These are the activations of a small neural network, seen along a few directions. Each row is one input.
Each table varies a few parts of the input and shows all the possible inputs, shuffled.
Descriptions start from the smaller parts, as in this example, which fits no table here: ring(5) and (point or line(11) or (values(2) and line(6))).
Shared parts are said once, and a part with two or three values counts as separate values.
(in the rows, 128 means zero)

Other details of the inputs vary at random and push rows far along two fixed directions, the same in every table; ignore that.
These rows show it; all are for the same input, with only those details redrawn:
[131 115  92 110  94  89  62 108  60 122 136  82]
[123 110 153 130 113 177 136 119 112 102 141 168]
[122 108 166 128 113 203 138 121 112  96 143 181]
[127 121 102 168 130  47 185 120 171 132 132 138]
[128 123  89 170 129  20 182 119 172 138 130 124]
[129 115 103 125 104  94  98 112  90 121 136 106]

Rows:
x1: [120 146 115 103 134 136  77 132 118 134 132  99]
x2: [135 107 159 114 146 221 121 124 137 106 134 166]
x3: [118 151  96 166 145  65 184 132 183 152  98 118]
x4: [133 119 146 121 127 190 133 129 108 122 121 169]
x5: [136 136  90 170 129  46 177 118 184 146 128 148]
x6: [132 145 108 133 123 113 155 120 130 109 125 117]
x7: [129 129  95 162 144  52 176 136 189 165 125 136]
x8: [124 115 163 150 144 179 163 142 149 133 141 179]
x9: [143 124  94 167 130  49 198 125 176 127 121 132]
x10: [121 144  99 165 139  61 202 143 185 142 106 107]
x11: [143 134 200 113 140 175 164 115 177 144  98 157]
x12: [138 103 154 130 150 184 170 136 169 104 140 159]
x13: [144 105 107 119 122 106 103 139 117 126 122  91]
x14: [106 129 174 133 142 172 162 157 159 110 127 171]
x15: [114 156  95 168 138  58 181 135 192 161 114 124]
x16: [133 112 148 115 138 197 112 125 142 119 149 160]
x17: [129 115 103 125 104  94  98 112  90 121 136 106]
x18: [121 147 120 126 132 107 112 148 143 138 120 126]
x19: [108 134 110 106 104 130  67 127  65 132 124  69]
x20: [113 132 115  90 126 129  54 131  80 122 135  64]
x21: [134 104 165 121 134 218 119 137 131 111 121 173]
x22: [128 154  99 127 116 102  87 108  86 125 140  93]
x23: [120 153 146 141 129 180 167 118 157 112 137 185]
x24: [154 128 153  77 108 120  80 113  97 146 104  60]
x25: [126 153 111 107 118 125  95 125  89 134 131 122]
x26: [109 140 170 136 128 219 132 138 117 120 133 160]
x27: [133 130 108 131 123 109 128 128 124 148 132 138]
x28: [128 140 109  93 118 124  44 138  72 126 105  82]
x29: [148 141 142 102 120  71  75 107 112 172 114  58]
x30: [127 119 169 130 128 209 134 135 105 121 146 182]
x31: [138 124 115 132 109 121  88 113  86 124 141 121]
x32: [126 113 108 100 105 118  70 125  53 132 137  91]
x33: [124 145 153 123 127 216 138 113 118  96 123 173]
x34: [128 137 108 108 137 111 106 140 122 121 122  75]
x35: [118 141 108 110 120  94 105 127  83 128 133  98]
x36: [139 124  97 158 140  51 204 140 171 143 120 128]
x37: [130 122 218  94 125 204 132 118 137 132 121 145]
x38: [138 113 103 102 109 124  42 127  86 139 131  92]
x39: [124 141 118 104 118 118  41 142  68 131 128  80]
x40: [140 113 107 103 127 128  38 116  75 131 152  75]
x41: [125 102 128 130 128 115 118 137 134 129 134 119]
x42: [120 147 116 129 149 101 105 135 134 138 137  92]
x43: [123 127 174 112 131 210 136 160 126  96 118 158]
x44: [135 121 148 147 129 177 168 119 149 108 121 193]
x45: [148 140 148  77 105 117  53 103  99 164 111  73]
x46: [124 146 154 132 145 177 176 133 142 115 118 186]
x47: [132 149 100 152 146  48 207 140 170 134 117 125]
x48: [122 150 101 151 167  63 172 137 200 143 110 114]
x49: [126 150 120 117 125 122  95 127  77 131 138 114]
x50: [114 104 163 139 138 177 171 143 150 124 137 175]
x51: [128 113 153 140 144 184 167 138 154 128 117 180]
x52: [129 110 167 151 144 178 152 144 162 124 142 178]
x53: [136 116  99 159 145  55 198 145 182 147 117 120]
x54: [117 141 114 116 112 126 103 110  90 111 138 105]
x55: [129 105 106 111 133 104  86 120 113 128 147  85]
- What do these inputs look like to the network? => ring(5) and (point or (values(2) and line(5)))
- The inputs of x22 and x54 match in every part but the ring(5) part. If x42 is changed in the same way as x22 into x54, which row does it become? => x20
- Start at x55 and move only the ring(5) part, one step at a time. The first step leads to x40. Which rows follow, in order? => x16, x2, x12

Rows:
x56: [138 113 116 132 112  91 122 131 103 132 135 120]
x57: [102 148 159 154 149 173 214 149 174 111 139 197]
x58: [128 125 128  81 117 164  39 131  76 125 121  75]
x59: [125 144  87 172 142  58 190 124 168 120 128 124]
x60: [138  94 103 133 127  93 116 113 128 121 152 117]
x61: [138 133 100 146 165  65 172 148 198 149 109 110]
x62: [128 116  90 147 111 100 120 120 103 139 137 130]
x63: [146 144 134 106 128 101 124 107 135 151 108  96]
x64: [142 129 141 109 124 104 107 116 136 146 112  90]
x65: [118 131 119 132 126  93 125 136 115 137 119 111]
x66: [121 143 102 114 108 151  64 120  47 106 142 101]
x67: [116 142 103 120 123 105 131 131 112 119 128 101]
x68: [123 120 199 109 130 234 126 133 145 113 127 160]
x69: [116 118 177 150 145 174 211 143 181 111 117 188]
x70: [130 108  96 169 148  46 170 123 177 140 155 142]
x71: [144 103 116 125 110  94 126 125 108 124 129 111]
x72: [139 158 127 143 148  53 178 117 185 169 111 121]
x73: [129 135  87 138 113  93 124 115 119 115 124 131]
x74: [136 138 140 120 129  96 110 121 137 156 118 101]
x75: [116 136 149 141 119 206 147 127 122  96 138 209]
x76: [114 132 184 120 145 230 131 149 145 118 132 174]
x77: [134 131 117  86 129 164  39 143  68 133 123  86]
x78: [116 129 199 116 133 232 123 138 140 121 133 170]
x79: [135 102  98 109  91 150  64 111  51 120 135 106]
- The inputs of x59 and x66 match in every part but one. If x73 is changed in the same way as x59 into x66, which row does it become? => x75
- What do these inputs look like to the network? => values(2) and (point or line(5) or ring(6))
- Start at x61 and move only the line(5) part, one step at a time. The first step leads to x58. Which rows follow, in order? => x68, x64, x63

Rows:
x80: [119 126 138 132 137 174 142 146 131 114 129 156]
x81: [124 119 142 138 132 165 131 127 140 120 141 162]
x82: [126 118 102 143 136  93 136 135 147 125 133 118]
x83: [135 140 115  98 102 139  68 108  66 125 123  98]
x84: [124 139 104 146 136  91 137 133 144 145 127 129]
x85: [119 137 112 101 114 142  68 129  63 115 132  90]
x86: [130 123 160 130 117 158 146 121 128 125 127 160]
x87: [122 153  86 149 133  40 136 124 142 150 129  99]
x88: [126 133 144 123 126 172 151 127 127 107 122 150]
x89: [133 107 137 156 146 115 196 134 184 125 135 162]
x90: [136 109 153 132 129 160 138 121 136 124 142 164]
x91: [134 129 134  87 123 144  59 132  89 134 117  71]
x92: [136 145 106 132 143  35 129 125 169 170 112  80]
x93: [127 116 157 127 120 165 154 130 127 114 124 151]
- What do these inputs look like to the network? => values(2) and (point or ring(6))
- The inputs of x82 and x81 match in every part but the values(2) part. If x80 is changed in the same way as x82 into x81, which row does it become? => x84
- Change only the values(2) part in x89. List by row number the other rows that result. => x90
